Each row has a name. Each question is about the rows just above it. Places in a row count from 0.

q_131: [-12  11  10  31 -42  29  61  44  24 -62 -21  22 -65  43  41  37  11 -27
 -21 -11  30 -11  36  18 -16 -25  29  66  35  28 -83 -12 -65  14   5]
q_863: [ 48  -6  -1 -56  19  21 -21  34 -15 -29  37 -60  -9 -54  34  33 -22 -39
   2 -35  10  20  15 -45 -54 -12   1  66 -12   2  10   6 -20  21  25]
q_811: [ 28  36 -12 -31  -4 -20 -38 -16   4 -27 -37  27  22 -22  -1  20 -22 -52
  14 -11 -30 -41 -15   5   1  10 -63  10  14  49  39  21  14 -49  21]
q_965: [-58  39 -20 -56 -22  20   7 -20 -39 -49 -17 -13 -23   4 -13  20 -42 -43
 -23  38 -63 -43   3 -25   3  39   1  36  21  19 -23  34 -66 -44 -13]
Every place of [-22] in q_863:	16
Times [-23] occurs in q_965:	3
Times [28] occurs in q_131:	1

q_492: [  3 -18  47  60  73 -15 -11  60 -14 -18]
q_811: [  3 -14  47  23  73  23 -11  23 -14 -14]
q_131: [  3   4  47  35   4  78 -11   4   4 -15]
q_965: [  3 -18 -14 -14  73  78 -11  23 -14 -14]
How many times does q_492 hold [3]?	1
At which places does q_131 hold [4]?	1 4 7 8
Every place of [-14] in q_811:	1 8 9
Count of [60] in q_492:	2
Count of [78] in q_965:	1
Places of [-14] in row q_965:	2 3 8 9
How many times does q_492 hold [46]?	0

q_37: [ 30 -24  39  27  20  27 -39 -17  -8 -23  -5]
q_607: [ 25   1 -13 -13  12  25  26   4  12 -13   3]
q_555: [ -6 -12  -2 -12  37  -6  -4 -11  -8  30 -15]
q_673: [ 12 -26  28  -5   3  -4  31 -15 -18  28 -33]
q_361: [ -6 -12  -2 -12   9  -6  -4 -11  -8  30 -15]
q_816: [-33  17 -30 -14  18 -14  24  17  22 -55  19]
q_811: [ 38 -25  24  45  40  57 -52 -32 -26  48 -22]
q_492: [-53  43  -6  56  36  50  -8  29  33 -76  58]
q_863: [-15  25 -15   1   9  -1  11  19  22 -31  29]
q_965: [ 30 -24  39  27  20  27  26 -15 -18   3 -14]
q_6: [ 25   1  30  30  12  25  26   4   0 -13   3]
q_131: [-22  22  -4 -45 -39 -50  38  21  18  35  17]
How many times does q_811 hold [-52]?	1
Every place of [-13] in q_607:	2 3 9

q_607: [-21  13 -26   6 -26 -18  45 -23]
q_131: [-22  13 -25   6 -25 -16  41 -20]
q_673: [-16   9 -27  10 -28 -21  61 -31]
q_965: [-20  12 -27   6 -27 -19  50 -25]
q_6: [-18  11 -27   8 -28 -20  55 -28]
q_863: [-21  13 -26   6 -26 -18  45 -34]
q_492: [-22  13 -24   6 -24 -15  37 -18]
q_816: [ -8   2 -23  18 -25 -21  67 -35]
Count of [45] in q_607:	1
Places of [-28] in row q_673:	4
How many times does q_965 hold [-27]?	2

q_6: [-25  41  35  39 -42  13  17 -14 -23 -28 -23]
q_965: [ -5  42 -26  34 -11 -31  15 -11 -19 -23 -11]
q_131: [  5   4  42 -21  20   5  15  32  42  25  41]
Times [-12] occurs in q_965:	0
At which places does q_6 hold [35]?	2
At which places does q_131 hold [5]?	0 5
Places of [-42] in row q_6:	4
Places of [-26] in row q_965:	2
Count of [42] in q_131:	2

q_555: [-12  -3  -8  13   5 -16 -17 -17  25  -1  22  21 -17  -7  -1 -12   5 -21
  -8 -17  54  16 -17 -17 -25   0  -3   2  21 -17 -19 -18 -62  15   5   5
 -51 -10]
q_863: [-15  -6  -5  15  15  -8 -13  26  13  -3  13  16   3  -9  14  -6  -2 -25
   1  15  27   8  -9   0 -10   4  -3  -4  14   0 -14  -9 -38   6  23 -17
 -40   0]
q_492: [-15  -4   0   9  -3  -2  -6  14   1  -3  -5   5  19  -9   6  -1 -10 -18
  10  -6  -6  -8   1   5   8   6   2  -6  -4   1  -2   1  -8  -3  11  -6
 -10  13]
q_131: [ 11  -4  -9  11  -3 -16  -4  26  28   0  29  21 -33  -2  -7 -12  13 -18
 -18 -17  11  25 -18 -11 -24  -3  -4   6  30   6 -21 -21 -68  18 -18 -24
 -19 -21]
q_6: [  7   1   0  -4   3   2   4  -9  -3   1   0  -3  -5   5  -4   2   5   6
  -3   3   0   1 -15  -1  -1  -2  -1   2   1   0   1   1  10  -1  -6   4
   5  -5]
At which places does q_131 hold [-18]?	17 18 22 34
Every place of [15] in q_863:	3 4 19
At which places does q_555 hold [-16]?	5
At which places does q_131 hold [-24]?	24 35
Count of [11] in q_131:	3
At which places does q_555 hold [5]?	4 16 34 35
Every place of [-21] in q_131:	30 31 37

q_816: [ 53  31  44  34  31  22  32  16  43  26  12   8  48   4   6  17 -27  -7
  13]
q_811: [  9  10 -11  -2  -1 -16   0  -8 -24  -5   5   0 -32  18   9  -7  10  -1
 -11]
q_131: [ 24  34  31  31  25  30  27  25  56  57  48  31  28  12   8  -4 -15  -6
  18]
q_965: [26 26 25 12  0 -7  5 16 23 18 15 20 38 23 20 27 23 11 15]
q_863: [  8  -1  -1 -19 -17  -9  -6 -27 -19  -6 -15 -15   8   2  -6   9 -17  -6
  18]
q_673: [ 42  -5  18  17  -1   0  -2   5 -14   6   9  12  -3  23  17  -2  -5 -12
 -24]
q_492: [-25  -7  -1   4   0   8  23   3  21  17  17  21  36  21  12  21  21  17
  -5]
q_555: [ -3 -11  14  12  19  32  27  14  37  21  22  25  75  50  40  53  27  33
  63]
q_6: [-49 -49 -36 -54 -56 -46 -42 -55 -41 -38 -44 -29   9  -9  -4  11  -9   7
  17]
q_37: [-15  -9  17 -10  -8   0  -6   9  30  29  25  -9  20  12  13  22  13  -2
  22]
q_361: [ 22  22  25  28  13  22   4  13 -20 -12  -5  23  30  11  13  33  40  32
  22]
q_607: [27 13 36 28 22 28 -7 28 11 -8 -4  9 27 -1  9 28 -4  5 31]
At which places does q_863 hold [-6]?	6 9 14 17
At which places does q_361 hold [22]?	0 1 5 18
Every place of [-6] in q_131:	17
At which places does q_492 hold [21]?	8 11 13 15 16
Times [27] occurs in q_607:	2
Every place of [17] in q_492:	9 10 17

q_555: [ -1 -36  15  28   9 -14 -15 -17  22 -17 -10]
q_816: [-17  45 -44  -5  47  47 -28  32  47 -11   6]
q_863: [  1 -48 -74  28  59  18  27  47  17  12   8]
q_131: [ 41   2 -51  12  46  -1  46 -51   7  46  12]
q_361: [ -7   7 -46 -26  -7  17 -30  60 -23  -7  -5]
How many times does q_816 hold [47]?	3
Times [45] occurs in q_131:	0
Every place of [17] in q_361:	5
Times [-46] occurs in q_361:	1

q_492: [ 2  0 -5 -5  0  1 -3  0  5 -5  0  4  0 -4  2 -4 -1  1  0 -5  4  2 -1  0
  0  1  0  3  0  4  0 -2 -1 -5  0 -2  1  5  0  6 -4 -5 -3  0  4  0  3  0
 -1 -2  0  1  3]
q_131: [ -4  -9   0 -15  -7   6   0   0   3  -9   1   3  -2   0   0 -10 -15  10
  10   0   0  -4   0   0   0   0   8  -1 -12  15   7   1 -15  -6   6  -9
   3   0  -2  15  -7 -15   3 -17  -3   3   5   3   0  -4   0   2   0]
q_607: [  3   0  16   6   0  -8   3  -5 -26  13  21 -14   0  28   0   4  -1   0
   8  -4  18   0   0  31  -7  43 -12 -28  15 -21  -7  20 -14  -7   5   0
 -24  -2  -5   0  -3  26   0   2  26 -12  23  36   8   0   3   6   8]
q_863: [-18  26 -10   8  -2  -5   0 -17  29 -10  13  -8   0   0  54   0 -18   6
  23 -27   0   7  31   5   0  45  12 -61  24 -43 -13 -43  37 -10   0  12
  -1 -52   0   0  23  -7   0 -23 -60  14   0 -31 -37 -18 -41  10 -48]
q_361: [  9   0   0  14   0   0   0 -15  24   0   7  -1  14 -13   9 -29  16   0
  -4 -39   0   7   0 -28   0  -4  41  35  21   3  -5 -10   2   0 -37   0
   0  11  15 -31  -5 -19  -9  37  20 -13   3   0  17   0 -14  -6 -23]
q_965: [-18  26 -10   8  -2  -5   0 -17  29 -10  13  -8   0   0  54   0 -18   6
  23 -27   0   7  31   5   0  45  12 -61  24 -43 -13 -43  37 -10   0  12
  -1 -52   0   0  23  -7  -2 -23  13 -12  10   0   0  25   4   5  35]
q_37: [ -3  -3   5  -9 -28   3   0   8 -28   9   4  -1  -1  12   8 -32 -23  15
   0  -7  14   0   0  19 -22  -7  13  -6   0  28 -32  14 -36   3  37 -20
 -19  11  -1  15 -10  -8 -22  -7 -21  14  -1   0 -37 -24   0   2  27]
q_555: [ -6 -50   0  -6  34  17  -1   0 -24  -2  24 -25   0  37   5 -30  -9  40
  -8  19 -69  29  37  -5   0  -8  48 -16  11 -27  -4   0 -17  15 -17  76
  -4  -9   1  34   0  22  19  16 -45 -35  -2  -7   0   0  28  17  17]
Times [6] occurs in q_131:	2
Count of [-33] in q_37:	0
Every place of [0] in q_131:	2 6 7 13 14 19 20 22 23 24 25 37 48 50 52

q_361: [  6 -11 -14  -7 -17 -10  31  -9 -39 -12  54  21   8 -14  27  -2  21  16
   2 -11  34  -2  -1  16 -10 -27   5   5 -23  -6 -16  11  16  14 -38 -20
 -17  17  11  34  24  27  33  43  15  23   3 -10  -1 -21  27   4 -24]
q_816: [  6 -11 -14  -7 -17 -38 -18  16 -39 -12  54  21   8 -14   4  -2  21  16
   2  -3  -3   4  -1  16   7  -4  16   5 -23  -6   4  11  16  14 -38 -20
 -17  17  11  34  24  27  33  43   4  23   3 -10  -1 -21  16   4   4]
q_965: [  6 -11 -14  -7 -17 -38 -18  -9 -39 -12  54  21   8 -14 -20  -2  21  16
   2   5  -3  -2  -1  16   7  -4   5   5 -23  -6 -16  11   5  14 -38 -20
 -17  17  11  34  24  27  33   5   7  23   3 -10  -1 -21  -8   4 -24]
Every place of [5] in q_965:	19 26 27 32 43
Places of [-10] in row q_361:	5 24 47
Places of [27] in row q_361:	14 41 50
At which places does q_816 hold [-3]?	19 20
How many times does q_816 hold [16]?	6

q_492: [-17 -17 -18 -18]
q_816: [17 17 17 14]
q_811: [  9 -19 -17 -17]
Places of [17] in row q_816:	0 1 2
At which places does q_811 hold [-17]?	2 3
Times [17] occurs in q_816:	3
Times [-18] occurs in q_492:	2
Places of [-18] in row q_492:	2 3
Times [-17] occurs in q_811:	2

q_673: [ -5 -12  -7 -12]
q_37: [-56   2  55 -39]
q_555: [-9  1  6 -6]
q_811: [ -8   1 -16  -7]
q_131: [  1 -31  28 -25]
q_965: [-14   4 -15  -6]
q_6: [ -8  20 -37  15]
q_607: [ 74 -11 -44  21]
q_361: [ -5 -18   5 -11]
q_492: [ 0 -8 -1 -7]
q_816: [ 0  5 17  5]
q_863: [-10  21  54  -1]
Count of [0] in q_816:	1
How many times does q_673 hold [-12]?	2

q_673: [ 21  -5  14 -15  10  27   4   2  32 -15]
q_607: [ -1   3   6 -10 -17   6 -60   3   6   6]
q_863: [ -1   3   1 -10 -17  -1 -60   3  12   1]
q_816: [-19   9  -3  -9  17 -22 -27   7  -3  13]
q_6: [  1 -12  20 -12  11 -28  44  -6 -12  11]
Every place of [-3] in q_816:	2 8
Places of [6] in row q_607:	2 5 8 9
Places of [11] in row q_6:	4 9

q_361: [ 25  20  21  24  25  22  22  19  22  24  26  26  25  19  20  22  23  17
  23  26  24  22  21  24  24  17 -23   1  25]
q_37: [15 23  8 12 15  9  9  3  9 13 18 17 16  4  6  9 12 -2 12 16 13  9  7 13
  8  8 17 11 10]
q_811: [ 25  20  21  24  20  20  22  19  24  24  20  26  25  19  20  22  23  17
  20  52  24  20  21  24 -30  21  24  23  20]
q_492: [25 20 21 24 25 22 22 19 22 24 26 26 25 19 20 22 23 17 23 26 24 22 21 24
 21 21 26 23 22]
q_673: [ 15 -39 -32  21  45  -5 -11 -54 -19  11  37  59  34 -59 -53 -21  11 -70
 -12  55  21 -12 -30  24 -29 -18  27  -4 -27]
Times [24] occurs in q_811:	6
At which places does q_811 hold [20]?	1 4 5 10 14 18 21 28

q_361: [47 46 48 47 47]
q_492: [28 46 46 61 28]
q_863: [ 6 22 19 50 26]
q_965: [16 16 18 17 18]
Every place of [48] in q_361:	2
Places of [18] in row q_965:	2 4
How many times does q_361 hold [47]?	3
Places of [46] in row q_492:	1 2
How many times does q_492 hold [46]?	2
Every place of [16] in q_965:	0 1

q_6: [ -5 -41  10  14  -1   4   5  -3 -63   1  10  11  -8   8 -19   8  37  -6
  42  10  43   0  -3 -12]
q_673: [ -5   1   4  -3   1   4   5   4  -2  -3  10   9  -2   8  -2   8  13  -6
  11  10   7   0  -3 -12]
q_816: [-5  1  4 -3  1  9  5  4 -2 -3  9  9  9  8 -3  8 42 -6 60 10 41  0  9  9]
q_863: [ -5   1   4  -3   1   4   5   4  -2  -3  10   9  -8   8  -2   8  13  -6
  11  10   7  -4  -3 -12]
q_811: [ -5   1   4  -3   1   4   5  -2  -2  -3  10   9  -8   8  -2   8  13  -6
  11  10   7   0  -3 -12]
q_37: [ -5   1   4  -3   1   4   5  -3  -2  -3  10  -2  -8   8  -2   8  -1  -6
   8  10  -6   0  -3 -12]
q_492: [ -5  35  16 -14   1  19   5  -3  -2 -15  10   9  53 -15  14   8  -1  -6
  11  10 -36   0   7 -17]
q_555: [ -5 -41   4  12   1   4   5  -3 -65  -1  10  14  -8   8 -19   8  32  -5
  39  10  41   0  -3 -12]
q_361: [ -5   1   4  -3   1   4   5  -3  -2  -3  10   9  -8   8  -2   8  13  -6
  11  10   7   0  -3 -12]
q_965: [-17  25  11  -7   1   8   5  -3  -4 -14  10   1  37   8   1   8   2  -6
  11  10 -27   0  12 -12]
Every place of [9] in q_816:	5 10 11 12 22 23
Every place of [0] in q_492:	21

q_673: [ 46  41  32  32  41  41 -53]
q_37: [ 46  42  32 -19  41 -27 -65]
q_555: [ 30 -32  19 -14  16 -30 -79]
q_607: [ 38 -27  29 -13  31 -43 -76]
q_816: [ 31  31  31 -13 -13 -38 -79]
q_131: [ 38 -26  29 -14  32 -43 -76]
Times [30] occurs in q_816:	0
Every place of [41] in q_673:	1 4 5

q_816: [-63 -70 -67 -56 -40 -24  -9   3  12  20  27  35  42  47  50  50  46  42
  38  35]
q_673: [ -6 -71 -59  27 -10  15  32  42  45  46  47  51  55  57  55  49  -6  28
  19  15]
q_492: [-46 -47 -43 -34 -22  -7   9  24  37  48  56  61  23  66  65  63  61  56
  49  40]
q_555: [-23 -22 -25 -30 -29 -20  -2  23  47  63  68  61  43  22   5  -6  -9  -5
  -1   1]
q_863: [  5   3   3   4   5   6   6   6   7   8   9  10   9   5  -4 -15 -28  -4
 -42 -41]
q_965: [ 47  43 -41  16  -5  -6 -52  -5  -2  -5  -5 -28 -42 -52 -52 -41 -25  -5
  -3  -8]
q_37: [ 43  41  39  37  38  40  42  43  40  31  16  -6 -29 -51 -68 -77 -75 -63
 -45 -23]
q_361: [ -4  -5  -5  -3   2  11  22  32  36  33  24   9  -6 -17 -19 -12   2  19
  33  39]
q_6: [ 12   5  -4 -15 -24 -29 -31 -29 -22 -13  -2   9  17  23  26  27  26  25
  23  22]
q_131: [-46 -47 -43 -34 -22  -7   9  24  37  48  56  61  64  66  65  63  61  56
  49  40]
q_811: [-21 -16 -14 -13 -11  -8   0  10  42  28  33  35  34  33  42  42  42  47
  49  48]
Every place of [-5] in q_965:	4 7 9 10 17
Places of [46] in row q_816:	16
Places of [28] in row q_673:	17
Places of [42] in row q_811:	8 14 15 16

q_673: [ 21  21  21 -35  26  21  21 -35]
q_131: [ 65  21  20  38   0 -41   3  53]
q_6: [ 52  -9  -9  52  52  52 -68  52]
q_965: [-33  33 -34 -33 -25 -33 -33  33]
Places of [21] in row q_673:	0 1 2 5 6
At which places does q_965 hold [-33]?	0 3 5 6
Count of [52] in q_6:	5
Count of [21] in q_673:	5
Every place of [52] in q_6:	0 3 4 5 7
Every place of [65] in q_131:	0
Count of [20] in q_673:	0

